A small network was shown many inputs. Here are its activations along a few directions, one row for each input.
In each table, some parts of the input vary, and every possible input appears once, in random order.
A made-up example of a description, with smaller parts first: one of 8 places around a ring, together with either a single point or one of 9 places around a ring or (one of 3 separate values, together with one of 6 places along a line).
Shared parts are said once, and a part with two or three values counts as separate values.
In the rows, zero is written as 128.

Other details of the inputs shift rows strongly along three fixed directions, in all tables alike. That doesn't count.

Table:
x1: [105 134 149  99 104 169 150 160  95  90 152 130]
x2: [152 196 126 139 116 113 119  84  61  49 145 116]
x3: [123  94 146 103 112 130 139 204 138 180 139 125]
x4: [107 119  91  94 106 173 122 187  76  53 171  92]
x5: [114  67 115 132 146 127 152 165 181 187  85 135]
x6: [ 96  86 155  93 112 190 133 203 111  94 154 125]
x7: [135 180 134 143 133 111 136  71  94  65 118 129]
x8: [134  94 139 116 104 149 115 165 160 151 110 121]
x9: [ 90 111  98 100 121 166 133 173 108  62 152 104]
x10: [110 122 147 113 146 186 132 113 155  90  89 162]
x11: [144 144 190 173 169 117 160  83 187 168  62 215]
x12: [ 95 117  92  99 116 188 123 161  90  58 181 108]
x13: [117 165 131 145 156 161 146  52 102  72 116 159]
x14: [ 82 114 108 125 154 154 142 118 161 107 121 150]
x15: [165 120 120 136 103  58  89 145 121 202 161  91]
x16: [111 125  99 121 125 163 124 147 115  91 165 119]
x17: [118  93 135 105 139 141 149 178 171 207 103 136]
x18: [158 155 151 131 113  94 137 122 138 194 110 127]
x19: [155 116 124 129  88  56 101 140 107 179 148  73]
x20: [128  80  97 135 141 132 132 190 184 178 115 135]
x21: [181 128 125 138  94  59 104 155  95 179 134  80]
x22: [189 142 164 133  85  75  72 137 116 167 134  76]
x23: [122 179 130 157 163 125 130  41 130 103 120 168]
x24: [151 175 125 126  95  92  97  92  55  96 180  89]
x25: [150 116 119 132 102  55  99 151 131 185 152  85]
x26: [148 134 132 152 131  79 130 111 140 161  99 126]
x27: [102  74 102 125 155 143 131 154 187 188 121 156]
x28: [135  74  96 118 105 126 109 200 135 180 165  93]
x29: [155 193 153 112  95 123 105  89  68  78 140  87]
x30: [105  71 111 118 137 117 134 163 175 192 112 130]
x31: [ 60 100 111 103 159 190 156 120 138  81 111 157]
x32: [179 124 118 148 101  59  92 155 121 198 163  84]
x33: [122  69 112 133 148 141 150 168 170 186  86 142]
x34: [ 89 121 105 127 157 166 134 111 151 111 137 158]
x35: [124  83 106 122 125 112 128 187 160 166 124 111]
x36: [143 173 126 123  93  79 102  99  63  86 171  81]
x37: [109 113 159 115 134 179 133 139 143  87 109 166]
x38: [179 164 175 102 133  96 145  66 114  85 156 140]
x39: [169 155 197 186 157 105 126  64 182 165  68 186]
x40: [171 156 140 171 147  75 132  82 138 169  83 145]
x41: [112 104 105 117 124 164 131 151 112 115 149 117]
x42: [134 161 119 106  88 120 102 102  32  69 186  78]
x43: [ 92 108 110 135 171 189 157 113 160 117 107 174]
x44: [154 142 118 136  96  50  90 139 120 156 168  79]
x45: [ 92 116  97 114 146 190 145 157 131  70 129 147]
x46: [168 122 128 151 119  77 114 121 122 195 129 109]
x47: [162 163 127 131  89 101 106 101  45  99 168  80]
x48: [145 141 184 173 156 121 164  81 192 170  63 214]
x49: [127 175 182 169 160 163 158  34 166  83  61 219]
x50: [121 115 103 107 114 156 128 169  92  89 146 105]
x51: [ 98 113 110 132 171 181 162 124 160 105  89 176]
x52: [173 147 158 142 119  93 107 109 151 196 104 108]
x53: [122 185 129 160 164 125 131  39 136  95 124 171]
x54: [ 95 111 110 125 151 158 151 137 151 100 106 146]
x55: [104 104 151  97 119 166 141 188 114 128 147 124]
x56: [137 191 128 148 133 104 125  76 101  60 131 127]
x57: [133 193 157 144 147 157 151  30 140  95  74 171]
x58: [ 88 109 130  75 123 196 142 183 108 109 148 106]
x59: [155 144 123 156 125  70 120 128 149 152 124 113]
x60: [105  67 109 127 154 137 134 149 182 205 109 156]
x61: [152 133 125 149 123  56 108 119 152 187 128 117]
x62: [ 88  90 106  94 126 169 142 174 108  85 132 108]
x63: [ 84  95 101  86 121 177 124 154  88  91 164 109]
x64: [126 184 127 145 131  96 116  69 111  84 143 128]
Each input here is: either a single point or (one of 3 separate values, together with one of 6 places around a ring) or (one of 5 places around a ring, together with one of 9 places along a line).
Q: Change only the place on the ring of 5 in x23. List by row number the other rows that result.
A: x4, x9, x14, x32
Q: Change only the place on the line of 9 in x61. List by row number the other rows that result.
A: x14, x19, x25, x30, x31, x36, x44, x64
Q: Change only the choice among 3 separate values in x57. List by row number the other rows that result.
A: x29, x52
Q: Change only the place on the ring of 6 in x6. List by row number the other rows that result.
A: x22, x39, x52, x55, x58

Table:
x65: [102 128  84 118 121 153 115 144  96  67 159 106]
x66: [142 110  91 124 100  86  97 184 111 142 168  81]
x67: [109 124 132 100 122 173 131 132 100  78 149 130]
x68: [ 98 103 124 104 110 134 105 146 106  99 171 104]
x69: [122 114 136 113 126 157 128 161 135 109 129 127]
x70: [117 134 142 119 127 142 133 127 116 130 131 130]
x71: [110 119 133 110 118 159 132 168 109 103 133 115]
x72: [114  55 123 110 129 148 139 193 169 198 118 136]
x73: [175 121 145 127  80  70  97 191 121 189 148  73]
x74: [151 104 135 110  94 114 105 196 125 149 152  87]
x75: [175 120 147 123  93  73  97 155 132 199 151  95]
x76: [145 156 113 141 125  90 103  88 105 141 144 106]
x77: [117 136 111 111 122 123 128 116  96 105 156 105]
x78: [127  68 137 141 158 140 148 162 228 208  70 176]
x79: [120 139 113 130 137 112 133 107 122 125 147 130]
x80: [125 146 105 128 126 125 113  96  96 108 151 106]
x81: [115 105 129  99 101 160 125 181 119 108 140 108]
x82: [126 145 143 130 123 140 137 129 114 101 117 131]
x83: [127 147  99 143 126 110 121 121 110  97 147 117]
x84: [143 118 141 118 106 110 113 157 138 179 139 107]
x85: [141 145 107 147 129  89 104 100 123 154 143 119]
x86: [148 200 134 159 141  88 136  44 104  77 108 138]
x87: [109 131 146 136 165 180 159  99 172  92  81 187]
x88: [130 171 123 145 147  98 130  65 120 116 135 146]
x89: [ 94 133  95 121 139 155 134 114 111  85 159 133]
x90: [125 184 157 148 146 148 151  62 113  68  93 167]
x91: [132 135 141 107 110 143 118 127 112 106 148 121]
x92: [126 146 109 129 128 109 126 123 110  94 140 119]
x93: [123 130 138 121 128 161 139 126 120  80 122 143]
x94: [113 118 132 101 116 174 128 158 117  77 139 122]
x95: [145 108  86 133 102  91  94 175 111 147 162  77]
x96: [105 124 132  96 122 176 131 141  96  77 157 123]
x97: [159 195 132 176 149  65 134  49 124 112 107 147]
x98: [116 148 144 109 130 163 130 108 112  83 140 137]
x99: [135 136 142 111 108 138 118 122 113 110 147 122]
x100: [177 119 102 147  95  49  85 160 112 185 149  62]
x101: [ 93  90 128 112 153 197 154 161 151  98 112 156]
x102: [118 142 140 111 112 144 127 126  95 105 141 120]
x103: [105 119 100 105 123 149 126 130  98 102 154 101]
x104: [150 174 156 154 132 115 141  77 111  95 100 150]
x105: [155 183 133 161 146  80 124  34 117 138 111 133]
x106: [186 182 130 199 146  37 111  45 147 180  87 135]
x107: [ 97  65 126 119 145 181 156 183 204 163  85 162]
x108: [114 117 135 111 125 155 135 141 109 116 139 129]
x109: [ 93  62  95 143 185 144 166 160 229 186  77 181]
x110: [110  66 109 141 175 118 155 137 220 232  85 166]
x111: [104 118 101 109 130 138 134 137 114 108 161 118]
x112: [102 129 133  94 112 175 130 137 103  81 148 122]
x113: [103 134 137 102 120 173 133 126 111  87 140 131]
x114: [121 117 135 124 130 152 142 148 123 111 117 137]
x115: [142 127 107 132 120  99 117 133 114 131 130  93]
x116: [113 122 131 112 118 168 139 145 101  75 129 130]
x117: [ 94 133 109 102 134 155 138 113 103  80 147 126]
x118: [112 120 102 112 123 133 135 149 111  94 140 105]
x119: [114 115  89 135 136 128 128 149 134 114 142 123]
x120: [157 175 158 147 121 103 124  96 119 121 114 131]
x121: [163 157 159 151 128  79 124  93 121 174 118 135]
x122: [105 151 148 140 158 171 159  91 137  83  85 175]
x123: [ 98  58 121 104 134 178 144 216 185 166 108 135]
x124: [145 132 117 137 128  87 112 105 129 176 127 112]
x125: [150  71 141 131 132 101 122 178 206 251 113 135]
x126: [111 127 134 116 126 167 141 141 106  78 125 135]
x127: [154 175 164 167 157 115 144  51 146 109  77 181]
x128: [175 141 157 151 124  74 120 101 145 192 115 138]
x129: [161 115 139 152  89  44  85 151 131 166 146  85]
x130: [120 131 150 135 165 155 151  89 156 130 100 178]
x131: [139 108 134 109 109 123 115 164 116 149 155 107]
x132: [ 95 131  91 109 122 156 124 132  90  71 181 111]
x133: [128 139 139 114 111 140 129 119  89 100 143 124]
x134: [127 133 146 119 132 144 128 120 136 128 134 136]
x135: [148 110 135 120  98 109 116 187 105 148 145  91]
x136: [134 133  99 138 126 103 108 113 116 145 158 108]
x137: [105 130 100 109 124 152 126 133  95  69 139 105]
x138: [162 127 105 135 100  65  88 135 104 185 162  71]
x139: [130 125 139 115 116 131 126 142 102 129 145 116]
x140: [ 91 109  85 142 165 170 145 125 160 100 109 157]
x141: [116 115 135 111 117 157 131 163 131 112 126 123]
x142: [137 109 134 110  95 115 116 168 114 165 146 100]
x143: [141 153 112 143 126  83 108 101 115 143 156 118]
x144: [106 133 137 102 116 170 133 123 110  89 139 131]
x145: [139 178 126 153 144 100 141  64 116  87 109 137]
x146: [182 141 119 182 137  41 104  97 160 211  95 119]
x147: [146 103 133 108  97 116 111 163 115 155 155 104]
x148: [117 128 136 115 128 166 136 138 113  76 130 136]
x149: [160 113 139 127 104 101 113 173 124 154 139 103]
x150: [ 88  89 139 129 175 178 165 132 199 178  77 189]
x151: [ 91  54 117 107 134 186 153 203 177 155  98 148]
x152: [130 177 115 170 164 114 132  34 134 119 115 162]
x153: [158 157 158 161 140  95 136  94 134 145  96 149]
x154: [117 131 136 106 109 144 125 145  95 115 149 112]
x155: [103  82 135 119 147 163 146 160 192 187 102 158]
x156: [ 97  85 105 160 198 152 171 104 229 180  41 193]
x157: [154 169 167 166 146  92 140  51 153 173  81 172]
x158: [136 159 155 141 144 139 138  93 137  95 104 155]
x159: [150 150 151 143 120  98 123 128 121 147 115 123]
x160: [102 155 156 137 172 172 158  68 160 112  89 187]
x161: [183 113 141 132  86  67  99 180 120 181 145  85]
x162: [125 138 139 114 115 142 129 124  91 102 143 123]
Q: The inputs of x109 and x111 match in every part but one. If x97 is changed in the same way as x109 into x111, which row does it become?
A: x79
Q: The inputs of x95 and x152 match in every part but one. If x87 is changed in the same way as x95 into x152, which row does it become?
A: x91
Q: Describe the family of inputs behind these rows.
A: one of 2 separate values, together with either a single point or (one of 3 separate values, together with one of 6 places around a ring) or (one of 5 places around a ring, together with one of 6 places along a line)
Q: Change only the place on the ring of 5 in x147. List by row number the other rows that result.
A: x99, x133, x144, x157
Q: Change only the choice among 2 separate values in x110. List by row number the other rows that result.
A: x145
Q: Change only the place on the line of 6 in x159. List by row number the other rows that result.
A: x71, x82, x90, x122, x151

Table:
x163: [129 130 129 125 118 109 114 129 121 133 145 109]
x164: [ 88 134 115 104 131 187 137 135  95  42 159 128]
x165: [139 134 122 124 119 103 121 131 121 149 148 117]
x166: [ 90  70 104 112 157 164 144 158 179 163 102 146]
x167: [104  69  97 107 127 165 130 199 152 151 149 123]
x168: [140 131 128 133 120  99 116 142 127 146 150 117]
x169: [132 129 128 126 119 100 121 144 120 144 150 110]
x170: [105 104 108 123 128 147 135 167 124 111 131 122]
x171: [ 97 133 110 104 136 166 145 118  98  76 137 130]
x172: [ 83 129 106  93 136 185 147 131  86  51 145 127]
x173: [127 129 127 127 113 107 113 132 122 131 142 113]
x174: [143 124 118 129 118 115 118 143 126 148 150 117]
x175: [140 113 108 122 120 112 125 151 117 154 135 107]
x176: [155 124 167 122 117 122 121 107 112 122 132 132]
x177: [ 96 132 111 116 129 183 131 127 103  42 143 126]
x178: [127 130 127 125 113 103 116 130 117 131 137 109]
x179: [110 147 146 109 118 174 138 132  88  69 128 142]
x180: [146 133 119 128 112 113 106 127 123 140 149 111]
x181: [132 115 118 121 121 115 118 156 129 148 154 117]
x182: [136 127 123 132 108 112 108 140 124 131 145 111]
x183: [127 103 153 115 129 156 144 138 128 127 126 154]
x184: [144 150 127 130 116 100 111 104 117 137 143 116]
x185: [132 103 112 124 121 121 118 171 118 138 144 100]
x186: [130 127 126 124 119  96 124 142 116 146 144 106]
x187: [ 85  55 117  93 131 203 157 227 173 144 113 141]
x188: [122 128 117 141 146 143 136 107 142 124 107 145]
x189: [140 140 129 136 109  98 105 125 123 134 144 115]
x190: [137 134 120 117 113 106 113 123 114 140 144 106]
x191: [124 107 120 121 112 114 119 171 130 144 153 114]
x192: [167 154 170 141 113 100 120  80 111 145 133 118]
x193: [168 193 173 162 121  95 121  61 119 151  95 137]
x194: [140 143 128 135 111  89 113 119 109 135 130 106]
x195: [154 124 139 130 104  97 137 155 137 152 122 113]
x196: [134 134 128 136 125  97 125 126 117 144 127 114]
x197: [143 115 114 135 125 112 120 149 124 152 134 113]
x198: [147 114 143 123 101  95 118 156 145 153 132 109]
x199: [136 141 131 134 126  95 120 111 123 138 131 114]
x200: [134 115 117 130 115 103 123 156 114 142 134 105]
x201: [124 147 163 160 176 153 161  52 182 160  63 192]
x202: [107  90 118 142 157 151 148 149 184 157  96 166]
x203: [113 125 132 155 178 137 154  84 182 148  69 176]
x204: [143 139 121 125 117 102 116 113 108 139 135 106]
x205: [ 96 169 127 115 134 177 131  81  86  20 153 139]
x206: [123 109 152 137 152 166 148 106 167 136  78 188]
x207: [140 176 126 137 126 118 121  73  86  80 131 117]
x208: [127 163 129 129 125 118 122  90  89  85 135 111]
x209: [ 97 166 142 104 121 195 144 118  76  50 134 140]
x210: [ 94 129 100 104 132 193 143 131  88  48 144 128]
x211: [ 96  56  93  98 123 178 124 205 155 145 150 116]
x212: [169 179 170 159 134  93 116  81 141 145  93 138]
x213: [120 109 121 117 112 112 122 168 125 144 152 110]
x214: [159 133 148 134 105  80 128 142 137 152 134 121]
x215: [151 156 130 159 151 106 127  74 139 137 100 145]
x216: [102  98 116 126 158 163 138 130 180 141 114 162]
x217: [ 96 145 119 122 139 164 145 108  93  56 130 131]
x218: [150 137 125 148 126  97 114 117 127 143 123 116]
x219: [153 131 116 136 119 105 117 138 122 150 142 115]
x220: [154 117 150 124 118 105 118 164 139 156 131 122]
x221: [135 132 124 121 114 109 111 129 119 137 150 108]
x222: [117  62 141 115 136 160 145 186 170 174 101 164]
x223: [126 149 155 163 171 134 171  62 199 141  48 195]
x224: [104 101 124 135 175 147 156 122 193 169  93 177]
x225: [127 111 119 128 115 118 119 165 129 139 148 115]
x226: [141 169 130 145 123 120 112  89  94  80 139 117]
x227: [161 131 164 132 116 103 129 118 116 162 141 118]
x228: [158 180 163 139 107 115 116  89 106 120 109 139]
x229: [107 148 119 130 153 171 143 100 109  60 130 145]
x230: [128 113 114 109 115 112 123 154 117 152 150 107]
x231: [104 148 128 146 157 153 146  75 142  86  89 165]
x232: [118 112 116 110 125 120 128 155 117 138 147 107]
x233: [141 147 129 128 116  95 112 110 110 136 140 107]
x234: [158 144 121 140 114 101 105 115 117 142 138 111]
x235: [146 154 133 151 122 104 112  98 125 124 134 126]
x236: [ 84  47  92  90 121 167 138 222 142 144 143 111]
x237: [134 117 115 118 118 117 119 151 129 150 154 118]
x238: [162 156 156 147 129 107 131 101 154 151  85 139]
x239: [130 113 114 130 118 119 115 152 128 130 128 109]
x240: [102 159 115 121 137 188 134  86  87  20 141 137]
x241: [149 124 115 130 120  97 120 144 114 155 135 104]
x242: [104 131 114 116 128 163 131 141  96  64 152 119]
x243: [148 142 114 129 125 104 116 112 117 139 124 110]
x244: [119 104 147 135 163 159 148 153 186 162  81 165]
x245: [114 123 156 144 177 154 156  96 204 145  65 194]
x246: [122 117 123 121 115 105 125 153 118 140 143 110]
x247: [115 133 134 153 180 142 149  72 192 151  82 193]
x248: [157 145 159 142 120 111 132 113 126 176 124 123]
Q: The inputs of x170 and x239 match in every part but one. If x220 is changed in the same way as x170 into x239, which row does it become?
A: x245
Q: The inputs of x213 and x173 match in every part but one. If x237 is changed in the same way as x213 into x173, which row does it become?
A: x247
Q: The inputs of x229 and x240 match in every part but one. If x187 is changed in the same way as x229 into x240, which row does it become?
A: x238
Q: Describe the family of inputs behind these rows.
A: one of 2 separate values, together with either one of 5 places along a line or one of 6 places around a ring or (one of 4 places along a line, together with one of 8 places around a ring)
Q: Change only the choice among 2 separate values in x226. List by row number the other rows that result.
A: x242
Q: A walk changes only the place on the ring of 6. It starts at x183 and steps to x227. List the rest of the walk in order.
A: x248, x209, x179, x222
